A small network was shown many inputs. Here are its activations along a few directions, one row for each input.
In each table, some parts of the input vary, and every possible input appears once, in random order.
Descriptions start from the smaller parts, as in this example, which fits no table here: one of 5 places around a ring, together with either a single point or one of 11 places around a ring or (one of 3 separate values, together with one of 4 places along a line).
Shared parts are said once, and a part with two or three values counts as separate values.
In the rows, zero is written as 128.

Other details of the inputs shift rows strongly along two fixed directions, in all tables alike. That doesn't count.

Table:
r1: [116 123 130 123 125 133 139 147 157 135 130 135  93 153 186]
r2: [135 118 133 162 177 125 102  90  89 114 115 103 162 121 104]
r3: [158 172 115  35  58 148 184 180 143 138 147 168 141 165 148]
r4: [124 113 121 159 178 115 144 156 147 151 100 118  61 106 154]
r5: [114 127 140 145 128 149  90 131 103 105 173 119 132 133 142]
r6: [101 131 137 147 157 128  86 106 128 112 136 116 150 122  85]
r7: [159 140 123 120 170 161 105 141  77 114 158 128 160 131 111]
r8: [118 136 115 100  95 144 139 166 178 144 125 139 105 141 169]
r9: [112 145 141 132 112 110 152 128 141 129 118 147  80 127 156]
r10: [118 122 127 159 186 111 145 125 140 144  83 135  61 111 150]
r11: [116  60 127 176 139 133  85  89 112 153 115 157 124 153 124]
r12: [132 126 109 139 167 154  95 143 115 116 164 109 137 114 110]
r13: [ 95 112 133 150 161 114  87  97 141 118 112 103 141 113 106]
r14: [140 141 134  71  65 122 145 133 152 131 125 124 152 123 138]
r15: [ 91 117 139 179 205 124  77 106 107 115 142 112 114 122 119]
r16: [149 102 131 147 164 124 110 120 104 129 130  87 174 113 115]
r17: [114  92 126 163 117 128 108 114 139 124 138  81 138 102 142]
r18: [162 164 116 109 125 137 146 124 111 114 145 138 166 129  75]
r19: [117 109 151 138 120 115 101 101 113 118 142  94 153 125 150]
r20: [156 152 127 102  94 141 167 157 126 133 119 149  97 128 162]
r21: [142 121 141 108 162 115 106 103 101 117 136 102 171 132 125]
r22: [159 146 131 146 146 133 133 124  90 120 137 127 171 125  78]
r23: [105 133 154 166 120 122 108  99 108 105 142 119 130 129 121]
r24: [ 91 101 122 138 189 146  85 142 130 126 151 107 128 142 139]
r25: [131  96 139 167 117 125 115 119 114 130 138  85 158 108 138]
r26: [138 104 116 159 185 155 106 155 121 130 148 112 149 135 134]
r27: [139 148 132 130 106 129 170 137 127 132 105 150  89 120 152]
r28: [128 168 134  95  62 119 159 131 154 127 114 152 118 129 119]
r29: [ 82 112 136 147 125 141  91 142 125 117 157 109 109 122 141]
r30: [189 142 124  74 133 120 170 120 110 138 103 128 152 128 136]
r31: [120 125 130 168 114 112 171 147 155 144 100 137  62 108 157]
r32: [135 112 117 145 117 138 161 170 163 151 114 128  86 132 181]
r33: [110 148 127  99 147 107 151 139 140 135 107 145  86 127 124]
r34: [100  70 136 158 135 121  74  86 116 142 131 163 125 165 122]
r35: [118 117 132  83 140  90 155 124 155 145  88 113  97 119 149]
r36: [165  96 117 130  91 138 119 121  99 155 140 179 178 164  90]
r37: [114 110 105 147 121 136 151 161 185 148 121 120  68 125 185]
r38: [173 167 115  42 134 125 183 166 151 144 116 167 114 166 160]
r39: [128 164 129 101  80 150 122 142 124 115 159 148 159 130 107]
r40: [169 177 120 101  58 149 153 129 102 107 168 146 186 133  79]
r41: [143 134 125 136 100 135 158 165 132 139 130 131 100 117 150]
r42: [139 121  94 116 162 140 147 159 170 140 124 131  97 130 154]
r43: [157 170 145  93  74 121 138 105  93 104 145 137 186 146 106]
r44: [141 145 136  59  63 115 162 132 130 127 127 129 148 131 140]
r45: [140 144 107 110  87 135 170 162 162 137 128 140  74 112 158]
r46: [ 98 128 142 144 163 123  96 105 105 109 140 115 148 129  87]
r47: [161 172 109 106  76 162 140 144  99 109 182 147 176 128  93]
r48: [121 129 134 131 183 132  91 129 105 113 154 120 127 134 129]
r49: [ 91  97 130 202 129 123  89  97 132 114 131  80 133  99 118]
r50: [121 101 117  92  77 106 137 127 174 169  95 201  98 155 128]
r51: [140 115 114 122 179 129 157 153 159 154  88 136  74 137 182]
r52: [113 105 139 187 115  92 155 117 155 143  77 106  86 106 151]
r53: [ 86 122 128 156 174 134  81 121 140 122 136 120 120 112 109]
r54: [155 127 114  92 129 108 168 131 157 143 100 112 116 109 138]
r55: [113 111 141 185 130 121 115  92 111 118 107 100 131 114 136]
r56: [171 159 118 116 141 145 152 150  91 125 146 149 162 125  89]
r57: [157 128 138 107  92 119 165 123 128 139 100 120 126 120 164]
r58: [ 85 132 143 135  98  94 157 122 163 133  91 131  61 121 145]
r59: [116  75 106 141 103 107 141 119 179 171  89 176  68 143 141]
r60: [154 167 131  64 111 122 134 114  90 105 143 137 201 146  73]
r61: [158 151 134 135 155 140 130 105  80 113 130 134 166 130  89]
r62: [111 117 146 192 132 132 115  98 107 114 122 113 121 116 128]
r63: [140 122 125 145 149  88 176 122 153 151  61 119  89 109 135]
r64: [135 137 140 127 159 109 109  92  96 108 127 116 166 136 102]
r65: [106 125 124 124 164 145  79 141 133 122 150 117 134 120 116]
r66: [ 87 116 146 151 108 122  93 100 110 105 137  99 158 124 112]
r67: [107 152 132 101  86 113 169 147 152 136 114 154  78 125 144]
r68: [178 188 140  72 119 130 148 112  80 102 154 160 191 156  73]
r69: [ 80 109 133 159 128 149  75 136 144 118 153 106 112 114 143]
r70: [121 136 108 135 157 114 160 141 168 144  96 137  60 106 137]
r71: [ 99 127 138 145  98 127  90 103 130 113 133 107 162 117 109]
r72: [126 118 132 101 142 129  94 116 130 120 136 101 176 117 110]
r73: [176 171 134 109  59 124 197 142 119 133 119 160 141 132 108]
r74: [128 108 126 159 142 171 100 142 112 121 156 116 148 144 158]
r75: [120 125 113 111 162 161  86 150 139 124 159 123 161 143 124]
r76: [ 84 110 128 131 179 109 115 141 153 136 115 117  58 119 153]
r77: [ 88  69 130 144 121 132  66 101 107 139 148 159 153 159  95]
r78: [179 164 112  89 112 135 140 117 101 110 146 131 201 130  70]
Description of these inputs: one of 6 places around a ring, together with either a single point or (one of 2 separate values, together with one of 6 places along a line).
Changing only the place on the ring of 6 turns r28 into r62. The same change can be made to r72. Which row results?
Answer: r30
Changing only the place on the ring of 6 turns r34 into r36. The same change can be made to r9. Which row results?
Answer: r31
Which other rows does r37 become when the choice among 2 separate values takes its other values? List them by row number.
Answer: r42
Which other rows agree with r58 in the place on the ring of 6? List them by row number.
Answer: r3, r24, r29, r33, r35, r44, r46, r60, r66, r67, r76, r77
Start at r16 and move only the place on the line of 6, one step at a time. The first step leads to r63. Which rows follow, in order?
Answer: r22, r56, r4, r26
Which other rows does r9 become when the place on the line of 6 takes its other values? List them by row number.
Answer: r1, r5, r19, r23, r43

Table:
r79: [119 107 123  91 125 131 118 142 154 143 125 135 129 146 152]
r80: [136 121 136 108 138  80 161 106 135 140  86 109 122 114 133]
r81: [112 107 114 126 138 126 143 170 169 153 125 140  47 116 171]
r82: [181 160 112  66  77 136 196 172 132 145 122 153 101 115 143]
r83: [130 138 145 130  94 103 144  90 122 129 104 148 132 126 105]
r84: [194 201  99  25  74 124 206 157 152 138 109 188 143 160  97]
r85: [141 129 136 148 154 166  75 110  62 100 180 133 210 166  90]
r86: [108 104 145 192 189  88 150 104 141 144  69 102  60 106 164]
r87: [121  97 141 145 154 127  62  79  94 110 147  94 199 132 104]
r88: [ 92 101 116 196 170 172  55 143 135 112 181  87 157 120 118]
r89: [126 115 113 104 148 116 142 133 138 147 113 154  80 130 129]
r90: [141 144 112 142 113 150 140 147 148 124 135 104 134 109 136]
r91: [116 116 129 186 177 137  76  90 116 106 138  97 176 117  84]
r92: [ 62 166 164 139 178 144  43 110  88  55 191  59 168 108 107]
r93: [ 68  90 118 194 182 127  88 138 180 137 115 111  75 120 152]
r94: [114 126 137 129  99 131 108 102 103 115 147 149 167 140  84]
r95: [169 147 135 139 105 180 116 140  71 104 179 117 195 142 126]
r96: [ 93 100 131 179 152 122 138 154 172 147 109 125  38 133 205]
r97: [105 120 143 172 129  81 140  91 122 130  88 112 105 100 113]
r98: [ 98 103 131 167 165 129 125 146 153 147 103 143  63 145 183]
r99: [187 160 120  67 111 134 148 123  89 126 142 165 169 131  84]
r100: [184 159 125  81 129 126 156 130  73 120 142 141 176 119  72]
r101: [ 88  83 126 135 155 106  96  99 149 140 110 108 113 137 144]
r102: [162 149 137 118 124 111 164 108 122 132  92 156 120 144 138]
r103: [ 79  88 113 145 168 117 128 147 177 162  95 142  23 115 175]
r104: [157 133 123  70  74 111 189 149 165 146  93 127 105 118 183]
r105: [101 124 133 129  93 131 123 131 138 135 132 151 114 138 126]
r106: [211 211 115  47  88 110 224 151 125 129  97 158 162 128  86]
r107: [135 133 137 147  67 146 116 122 100 106 159 118 169 118 108]
r108: [127 115 123  95 107 130 131 157 160 145 132 122 119 139 165]
r109: [111 122 132 156  90 173  67 127  83 100 209 121 198 136  89]
What is each input in this table made of?
Answer: either a single point or (one of 5 separate values, together with one of 6 places along a line)
Which other rows does r91 become when the place on the line of 6 takes its other values? List them by row number.
Answer: r84, r88, r90, r93, r106
Which other rows does r81 become when the place on the line of 6 takes its other values? List them by row number.
Answer: r82, r89, r99, r100, r103

Table:
r110: [155 148 114 110 120 166 114 148 104 113 170 130 179 134 110]
r111: [ 78  76 131 177 142 121  92 116 149 140 117 122  87 133 146]
r112: [106 131 134 131 113 100 160 129 169 132  91 112  78 114 167]
r113: [155 152 123  78 133 141 128 134 116 123 143 149 159 147 102]
r114: [165 144 111  80 124 121 169 144 138 146 111 157 120 142 135]
r115: [148 130 129 120 142 140 115 129  97 124 150 132 172 138 100]
r116: [121 119 130 118  93 114 142 121 146 147 115 154 104 135 138]
r117: [124 132 121 114 130 129 132 145 154 134 126 125 100 125 158]
r118: [138 142 132 104  69 117 151 119 139 138 119 156 142 144 120]
r119: [ 93 111 137 167 156 144  76 125 118 111 157  90 141 121 136]
r120: [ 77  73 121 175 151 130  87 118 150 141 116 124  85 133 153]
r121: [ 88 105 136 164 175 112  95 102 130 127 114 108 107 115 125]
r122: [ 91 104 133 158 181 116  95 110 132 128 120 114 106 122 128]
r123: [136 114 135 141 147 128 107 114 104 118 141 119 157 125 107]
r124: [132 115 126 162 160 158  88 129  98 113 163 117 165 132 117]
r125: [160 165 119  70  87 114 204 167 162 146  96 159  80 129 157]
r126: [124 120 127 146 141 116 155 138 152 145  98 131  73 123 154]
r127: [148 153 128 124  99 153 121 126  92 109 166 113 191 120  94]
r128: [183 171 122  57  80 101 206 139 132 144  86 163 125 133 126]
r129: [165 166 132  90 110 153 102 109  63  95 176 131 238 143  53]
r130: [104 100 139 191 164 132  98 113 121 124 129 104 116 109 133]
r131: [140 145 124 111 104 123 163 146 142 131 122 134 112 115 135]
r132: [123 128 130 153 125 103 166 124 150 138  86 124  79 116 153]
r133: [119 129 139 132 124 139 105 127 112 108 159 105 155 122 123]
Changing only one part turns r125 into r131. The same change can be made to r119. Which row results?
Answer: r133
What is each input in this table made of?
Answer: one of 4 places along a line, together with either a single point or one of 5 places along a line
Which other rows agree with r132 in the place on the line of 4? List them by row number.
Answer: r112, r118, r127, r128, r129
